These are the activations of a small neural network, seen along a few directions. Each row is one input.
Each table varies a few parts of the input and shows all the possible inputs, shuffled.
A made-up example of a description, with smaller parts first: one of 5 places around a ring, together with either a single point or one of 11 places around a ring or (one of 2 separate values, together with one of 6 places along a line).
Shared parts are said once, and a part with two or three values counts as separate values.
In the rows, zero is written as 128.

Other details of the inputs shift rows strongly along two fixed directions, in all tables alike. That doesn't count.
These rows show it; all are for the same input, with only those details redrawn:
[150 192  66 119  91 118  83 151  88 155 122 146]
[ 99  39  94 123 117  82 170  84 165 126 196  99]
[101  63 104 122 120 110 158  98 155 130 179 114]
[110 171 140 115 127 219  96 152 120 148 112 168]
[104 164 161 113 133 244  99 149 123 150 111 170]
[120 135 106 119 111 149 116 130 124 145 141 139]
[108 175 143 112 128 226  98 152 118 147 110 164]
[117  65  75 124 104  67 158  96 147 132 186 102]

Rows:
r1: [ 94  35 173 166 154 113 127 133 158 112 158  87]
r2: [146 181 162  88 165 210 123 159 107 151  86 169]
r3: [180 160  47  99 109  59 116 148  86 155 112 121]
r4: [168 178  92  96  77  64 109 121  48  82  71 171]
r5: [106 167 154 103 137 224 128 150 145 151 105 169]
r6: [173 184  92 145 109  15 100 168 118 145 115  95]
r7: [160 137  70 108 122  93 102 140  81 144 122 120]
r8: [136  87 108 155 119  32 111 141 139 131 144  73]
r9: [121 108 146 152  82   9 138 116 110  75  94 115]
r10: [147  76 107 102 156  39 187  79 134 125 192  96]
r11: [108 186 172 101 150 231 130 146 147 151 108 183]
r12: [ 98  90 210 145 176 113 172 121 178 115 163  86]
r13: [108 162 151 114 129 228 101 147 122 148 115 162]
r14: [114 102 193 154 192 163 181  89 177 106 146 101]
r15: [104  63 204 156 128 140 183  72 152  53  91 130]
r16: [179 241  66 113 100  65  98 134  86 160 141 157]
r17: [105  75 133 111  76  75 180  74 140  61 147 153]
r18: [ 90  66 208 139 163 157 158 146 195 123 126  91]
r19: [ 97  36 179 120 173 208 148 116 127 116 155 126]
r20: [138 180 165 148 158 215 112 155 139 139  61 134]
r21: [112  55 153 163 163 150 151 102 175 109 136  89]
r22: [187 167  72 156 119  47 129 126 128 132 115  95]
r23: [172 204  97 176 126 149  45 167  76 134  78 138]
r24: [145 150  53 138  84  79  90 134  85 145 157 133]
Question: Describe the family of inputs behind these rows.
Answer: one of 4 places along a line, together with either a single point or one of 5 places along a line
Question: Changing only the place on the line of 4 turns r8 into r21. The same change can be made to r18. Which row results?
Answer: r20
Question: Change only the place on the line of 5 in r7. List by row number the other rows that result.
Answer: r2, r3, r10, r19
Question: A walk changes only the place on the line of 4. It starts at r16 and steps to r10. List the rest of the walk in order.
Answer: r14, r12

Rows:
r25: [148 219 102 115  82  78  74 153  55 127  91 164]
r26: [103  30 138 114 163 151 178 102 168 143 185  91]
r27: [132  78  51 152  90  37 141  93 145 129 185  83]
r28: [ 83  84 184 121 132 164 144 138 168 120 112 126]
r29: [ 85 103 166 120 129 200 150  91 139 101 142 164]
r30: [111  90 156  92 156 208 157 126 139 131 142 149]
r31: [132  82  95 151 110   4 123 127 143 127 184  77]
r32: [130 172 143 119 171 219  91 166 107 175 125 146]
r33: [177 213  58  88 105 106  82 146  49 146 118 167]
r34: [160 214  59 131  72 114  78 146  79 136 100 168]
r35: [107 177 183 129 131 200  82 177 120 139  87 142]
r36: [165 137 101 158 127  61 120 132 116 114 112  89]
r37: [ 92 103 161 156 150 198 125 118 160 136 155 127]
r38: [182 221 100 167 137  90  63 169  82 132  82 122]
r39: [136 129 179 130 146 144 142 106 110  92  97 141]
r40: [ 84  91 195 119 130 169 152 134 146 109 120 146]
r41: [148  65  43 106 113  43 157 107 139 148 170  92]
r42: [134 247 186  97 163 197 148 147 162 160 109 167]
r43: [134 121 161 140 149 150 137 131 142 111  77 121]
r44: [131  73  42 140  81  35 150  92 152 126 165  98]
r45: [115  38 184 143 153 121 194  89 164  83 131 109]
Question: Describe the family of inputs behind these rows.
Answer: either a single point or (one of 4 places along a line, together with one of 5 places along a line)
